A small network was shown many inputs. Here are its activations along a few directions, one row for each input.
In each table, some parts of the input vary, and every possible input appears once, in random order.
A made-up example of a description, with smaller parts first: one of 6 places along a line, together with either a single point or one of 9 places along a line or (one of 2 separate values, together with one of 8 places around a ring).
Shared parts are said once, and a part with two or three values counts as separate values.
In the rows, 128 means zero.

Other details of the inputs vary at random and push rows far along two fixed directions, the same in every table; ignore that.

Rows:
x1: [236,103,213,68,123,79,108,233,199,245,131,26,107]
x2: [88,113,237,88,100,191,146,137,96,160,190,185,168]
x3: [46,201,59,153,166,124,193,71,89,55,108,205,165]
x4: [70,217,56,153,147,127,155,66,68,42,113,202,175]
x5: [169,142,39,156,191,87,96,80,172,118,64,25,74]
x6: [98,93,222,83,105,174,128,140,90,136,221,169,183]
x7: [80,200,57,145,162,126,192,66,80,35,116,202,173]
x8: [102,71,199,109,58,156,126,188,118,140,197,225,153]
x9: [72,175,19,179,126,101,162,130,100,41,120,242,158]
x10: [100,90,240,75,116,170,155,139,94,133,202,177,174]
x11: [210,30,194,103,79,133,55,204,193,228,121,44,70]
x12: [90,107,240,83,100,171,118,140,83,140,199,177,177]
x13: [92,192,44,193,154,41,221,127,94,50,150,178,231]
x14: [83,118,229,78,72,200,149,146,97,155,186,164,174]
x15: [65,187,59,144,167,114,198,71,94,28,115,198,175]
x16: [196,121,25,197,150,60,93,131,180,117,59,70,48]
x17: [146,162,57,154,195,92,115,88,175,135,45,23,53]
x18: [208,56,217,91,123,155,51,145,177,221,148,11,80]
x19: [81,105,239,86,90,171,121,143,104,133,193,174,183]
x20: [177,67,237,85,143,149,75,155,172,236,134,8,56]
x21: [90,107,228,81,79,200,152,137,94,163,179,179,173]
x22: [54,203,59,151,177,123,191,67,68,62,114,207,158]
x23: [189,147,27,151,166,106,94,74,157,130,53,21,75]
x24: [209,31,192,109,73,128,50,199,191,230,131,44,63]
x25: [183,123,14,183,157,73,97,148,183,129,47,61,59]
x26: [104,71,208,116,53,150,126,184,117,133,199,221,153]
x27: [181,162,43,152,162,102,85,74,150,133,30,28,67]
x28: [54,224,56,151,155,135,184,74,78,54,116,194,163]
x29: [191,144,45,144,177,102,122,74,161,126,34,28,65]
x30: [104,80,197,113,62,162,116,198,123,136,199,223,160]
x31: [199,126,19,196,142,64,94,139,173,123,54,60,55]
Description of these inputs: either one of 2 separate values or one of 9 places around a ring or (one of 4 places along a line, together with one of 5 places around a ring).
- A walk changes only the place on the line of 4. It starts at x21 and steps to x2. List the rest of the walk in order. => x22, x3
- Which other rows does x20 become when the place on the ring of 5 takes its other values? List them by row number. => x6, x10, x12, x22

Rows:
x32: [121,82,236,63,113,172,115,172,138,197,190,108,133]
x33: [183,115,167,125,151,121,103,117,160,179,87,49,85]
x34: [105,157,139,115,151,119,114,111,113,119,138,116,131]
x35: [118,176,65,164,157,127,169,83,114,100,89,119,142]
x36: [148,107,86,136,105,159,75,102,160,103,94,122,82]
x37: [102,179,61,156,128,82,160,158,119,86,104,207,129]
x38: [101,153,163,121,129,154,185,107,90,101,153,191,164]
x39: [120,117,215,87,93,151,126,123,120,150,157,123,164]
x40: [134,152,114,158,154,121,120,102,141,148,95,65,111]
x41: [164,115,135,123,177,120,119,108,149,170,103,81,79]
x42: [189,160,45,154,125,80,122,142,128,114,95,131,123]
x43: [94,164,106,115,136,145,151,119,96,90,125,144,179]
x44: [170,125,150,114,153,111,95,104,160,163,89,53,89]
x45: [159,162,71,140,90,99,144,148,106,106,133,170,164]
x46: [104,184,35,146,188,104,158,77,121,101,101,124,112]
x47: [108,125,150,135,77,125,139,199,141,144,157,167,139]
x48: [96,107,207,106,106,174,156,137,109,155,192,149,161]
x49: [148,154,114,114,147,107,114,97,139,115,94,71,107]
x50: [190,64,138,162,142,73,102,164,181,152,150,33,112]
x51: [104,111,136,158,131,86,152,155,117,86,201,173,190]
x52: [61,109,125,154,82,175,129,107,67,91,152,206,129]
x53: [110,82,153,126,82,132,143,188,146,148,140,163,155]
x54: [173,115,164,136,160,130,106,126,158,194,115,38,71]
x55: [168,152,76,145,126,89,115,156,108,128,123,164,145]
x56: [168,163,36,170,120,84,117,147,126,123,108,112,130]
x57: [104,110,207,102,121,162,143,135,114,166,186,148,142]
x58: [136,160,66,122,192,110,132,106,130,117,89,111,102]
x59: [158,146,100,143,105,100,112,169,117,143,155,150,145]
x60: [139,128,84,122,155,129,144,98,140,138,94,78,122]
x61: [92,136,132,122,117,160,179,105,103,121,148,164,180]
x62: [167,95,103,134,120,157,56,107,175,120,90,108,55]
x63: [77,160,164,99,136,136,139,115,83,94,164,194,177]
x64: [103,97,198,87,110,174,141,144,120,164,184,132,154]
x65: [142,31,228,101,67,190,79,142,114,171,158,147,83]
x66: [123,109,133,152,142,78,152,147,117,81,184,184,187]
x67: [194,105,134,131,111,87,99,187,194,182,86,74,55]
x68: [140,64,249,61,126,170,117,158,134,199,186,125,128]
x69: [153,123,43,183,157,57,146,121,148,80,118,97,155]
x70: [103,190,70,152,172,90,123,75,122,112,89,101,118]
x71: [162,113,134,123,74,125,118,181,115,156,159,146,173]
x72: [67,159,162,105,114,146,140,115,89,96,181,165,183]
x73: [145,150,125,144,175,108,114,101,139,152,85,91,100]
x74: [125,176,22,170,120,82,151,146,145,98,71,143,122]
x75: [126,147,88,123,160,125,137,116,139,127,112,78,117]
x76: [143,84,165,137,119,93,150,160,131,94,188,159,178]
x77: [114,121,37,177,122,138,106,75,100,93,68,133,85]
x78: [90,184,102,126,162,127,141,118,96,89,135,148,148]
x79: [141,166,98,120,166,96,120,86,131,99,88,93,104]
x80: [131,181,74,157,156,120,174,79,113,89,89,125,128]
x81: [106,123,192,97,118,162,123,156,114,137,171,114,153]
x82: [107,134,136,93,122,153,176,108,109,112,151,159,161]
x83: [169,110,144,85,133,136,121,130,160,164,110,58,101]
x84: [165,68,142,141,115,104,93,192,196,193,104,59,68]
x85: [94,140,76,152,136,93,160,157,122,88,111,212,139]
x86: [70,159,155,142,117,166,179,117,84,104,175,178,181]
x87: [103,130,178,119,109,160,144,121,111,146,140,136,180]
x88: [150,47,221,97,67,137,122,212,164,182,155,133,122]
x89: [103,155,158,125,114,145,163,105,102,115,132,158,173]
x90: [120,121,172,100,111,157,168,114,116,135,153,148,151]
x91: [156,64,137,147,118,147,51,117,139,177,107,75,29]
x92: [99,115,213,79,95,162,124,135,104,135,177,138,186]
x93: [187,100,154,112,155,125,121,113,165,178,99,55,70]
x94: [80,115,115,142,88,184,95,119,126,87,157,187,134]
x95: [104,140,141,115,121,134,126,104,116,136,117,107,166]
x96: [132,126,43,168,116,132,111,67,103,85,70,133,69]
x97: [130,119,205,79,105,165,129,150,115,128,167,126,156]
x98: [77,186,91,149,147,116,146,83,98,88,118,139,164]
x99: [114,104,182,77,105,171,139,147,123,151,166,124,169]
x100: [158,136,137,140,176,120,132,112,130,153,96,93,90]
x101: [98,112,120,125,106,174,88,112,125,89,146,210,123]
x102: [129,99,192,76,125,161,151,133,128,150,164,140,137]
x103: [158,121,169,134,155,125,90,124,158,197,109,44,87]
x104: [164,132,108,101,165,124,126,118,156,138,95,78,91]
x105: [155,146,114,117,183,113,102,124,133,130,94,83,96]
x106: [115,183,91,122,165,126,156,105,99,62,112,159,149]
x107: [104,113,128,132,100,115,162,171,131,103,132,205,147]
x108: [187,85,115,156,140,65,123,145,167,117,137,68,126]
x109: [98,126,60,149,102,168,102,95,129,76,107,175,133]
x110: [142,138,109,136,92,103,139,178,154,130,105,138,111]
x111: [78,155,52,172,136,89,161,150,123,86,109,197,137]
x112: [177,41,163,131,123,148,43,124,143,189,98,78,26]
x113: [130,121,68,158,133,145,57,103,162,115,101,117,64]
x114: [89,172,129,125,152,117,138,92,99,103,125,171,160]
x115: [91,147,133,139,89,110,147,189,132,133,153,186,135]
- Describe the family of inputs behind these rows. => one of 6 places around a ring, together with either one of 2 separate values or one of 4 places along a line or one of 8 places around a ring
- Changing only the place on the ring of 6 turns x93 into x61. The same change can be made to x67. Which row results? => x74
- Changing only the place on the ring of 6 turns x95 into x114. The same change can be made to x92. Which row results? => x63
- Changing only the place on the ring of 6 turns x69 into x50. The same change can be made to x43. Which row results? => x81
- A walk changes only the place on the ring of 6. It starts at x101 and steps to x113. List the rest of the walk in order. => x94, x109, x36, x62
- Which other rows does x109 become when the choice among 2 separate values takes its other values? List them by row number. => x77
- Which other rows does x67 become when the place on the line of 4 takes its other values? List them by row number. => x42, x76, x107

Rows:
x116: [76,195,42,153,159,132,116,50,80,40,110,176,142]
x117: [145,87,120,140,170,142,92,79,165,143,85,48,51]
x118: [66,177,53,169,176,130,149,44,81,48,107,183,126]
x119: [102,154,193,80,95,160,118,170,112,162,153,171,144]
x120: [60,209,42,148,160,120,200,101,112,78,76,193,127]
x121: [123,131,203,95,127,125,121,151,111,137,195,128,188]
x122: [191,142,102,106,133,120,124,143,168,180,55,68,67]
x123: [185,53,75,181,116,102,51,141,175,127,103,90,53]
x124: [66,224,50,152,163,111,187,102,94,84,83,204,128]
x125: [131,114,186,109,92,140,145,148,112,144,186,115,201]
x126: [171,103,97,143,124,149,69,84,148,149,85,36,78]
x127: [205,76,86,179,134,45,93,179,187,137,120,67,97]
x128: [126,87,186,91,94,188,122,110,105,124,163,156,148]
x129: [144,108,196,87,111,133,165,149,115,135,184,137,195]
x130: [125,88,151,133,55,125,121,223,143,149,157,208,130]
x131: [110,138,176,94,61,175,141,168,113,169,144,157,157]
x132: [102,98,211,104,137,134,171,144,126,136,191,133,178]
x133: [175,123,134,142,195,74,121,118,160,161,109,32,94]
- Describe the family of inputs behind these rows. => one of 3 separate values, together with either a single point or one of 5 places around a ring
- Which other rows does x122 become when the choice among 3 separate values takes its other values? List them by row number. => x128, x129
- A walk changes only the place on the ring of 5. It starts at x121 and steps to x125. List the rest of the walk in order. => x129, x132, x133

Rows:
x134: [96,145,130,125,106,130,160,146,102,100,160,196,177]
x135: [148,165,56,151,173,98,125,89,139,115,73,76,98]
x136: [165,143,32,170,163,84,108,103,157,112,63,74,77]
x137: [93,196,39,158,169,104,165,80,104,67,92,155,139]
x138: [124,130,127,130,118,120,142,147,127,126,136,148,142]
x139: [124,113,160,115,128,148,119,120,125,138,139,125,123]
x140: [127,169,24,172,159,89,135,102,133,86,75,130,103]
x141: [111,110,170,117,98,138,142,156,114,123,177,171,171]
x142: [152,116,152,115,138,130,115,130,147,164,115,79,103]
x143: [136,165,45,159,150,91,138,115,133,97,87,127,117]
x144: [89,121,181,105,107,166,139,130,102,125,168,175,157]
x145: [175,119,113,127,154,121,90,112,163,164,79,44,66]
x146: [92,124,182,104,111,158,144,133,104,127,169,171,163]
x147: [114,122,139,126,104,137,136,147,121,125,144,165,142]
x148: [134,139,128,120,139,128,129,119,130,135,118,109,124]
x149: [128,104,151,126,110,134,121,147,130,133,148,145,131]
x150: [74,170,92,137,134,139,165,90,85,67,139,192,173]
x151: [150,110,172,107,131,135,119,139,145,169,129,85,114]
x152: [99,141,120,136,119,120,157,137,106,94,154,187,168]
x153: [184,93,137,130,128,113,86,149,169,175,107,56,81]
x154: [118,126,126,134,118,124,133,142,126,121,137,153,135]
x155: [105,171,56,159,145,96,158,117,115,80,111,166,144]
x156: [130,152,94,137,151,120,130,100,125,117,103,107,120]
x157: [146,81,216,92,104,166,96,145,138,182,157,96,118]
x158: [161,143,95,137,163,104,116,106,148,141,87,60,96]
x159: [156,163,52,155,186,87,123,92,152,123,60,59,80]
x160: [144,160,80,138,163,105,132,103,137,122,87,89,109]
x161: [153,86,171,116,103,141,101,161,151,171,135,107,103]
x162: [95,123,174,107,111,158,144,125,101,118,171,168,171]
x163: [143,88,182,112,95,144,106,161,138,161,156,124,128]
x164: [116,123,139,126,106,134,138,148,121,126,145,163,145]
x165: [88,127,175,107,111,161,144,129,101,121,166,176,162]
x166: [78,175,97,137,144,125,175,98,87,71,140,189,176]
x167: [169,131,83,150,148,91,112,130,156,139,90,73,95]
x168: [144,91,207,91,108,160,105,147,138,177,151,102,120]
x169: [94,135,130,131,106,132,155,138,101,93,165,193,178]
x170: [94,181,63,146,150,123,159,88,103,81,101,160,139]
x171: [172,118,113,130,154,122,94,112,163,166,77,45,63]
x172: [86,153,111,135,110,129,167,137,98,89,150,205,174]
x173: [119,113,184,101,113,155,131,138,122,151,152,133,139]
x174: [88,153,110,133,107,132,159,135,97,86,151,206,174]
x175: [125,116,133,132,118,125,129,141,127,123,142,148,135]
x176: [111,170,69,148,164,109,151,89,114,87,102,135,132]
x177: [165,101,161,113,134,137,93,127,153,174,116,60,92]
x178: [161,104,156,116,141,129,104,125,151,164,120,63,102]
x179: [141,82,206,97,109,163,100,138,137,170,157,100,121]
x180: [117,122,158,116,130,142,132,122,119,130,145,134,138]
x181: [166,96,141,124,116,127,93,150,158,165,114,89,90]
x182: [155,130,93,145,137,102,117,131,145,132,104,98,108]
x183: [139,98,201,93,111,156,113,146,134,171,152,108,128]
x184: [87,151,110,133,105,135,157,133,96,85,150,209,171]
x185: [132,132,82,151,131,115,121,118,132,107,109,129,117]
x186: [133,171,23,172,165,80,139,106,137,89,74,120,105]
x187: [135,103,154,123,102,140,111,148,132,143,144,134,127]
x188: [156,85,190,105,128,146,96,136,149,177,136,77,99]
x189: [128,110,142,128,110,130,125,144,128,128,148,142,140]
x190: [94,139,156,114,121,145,156,121,98,107,165,168,177]
x191: [123,96,174,117,97,147,116,158,131,146,157,150,131]
x192: [127,91,175,117,99,146,115,154,130,143,160,149,132]
x193: [168,93,146,129,129,113,102,151,159,163,123,83,97]
- Changing only one part turns x183 into x174. The same change can be made to x150. Which row results? => x136
- Changing only one part turns x193 into x176. The same change can be made to x147. Which row results? => x170
- Describe the family of inputs behind these rows. => one of 2 separate values, together with one of 5 places along a line, together with one of 6 places around a ring
- Which other rows does x158 become when the choice among 2 separate values takes its other values? List them by row number. => x167
- Which other rows does x193 become when the place on the line of 5 takes its other values? List them by row number. => x149, x152, x175, x192
- Which other rows does x154 become when the choice among 2 separate values takes its other values? List them by row number. => x146
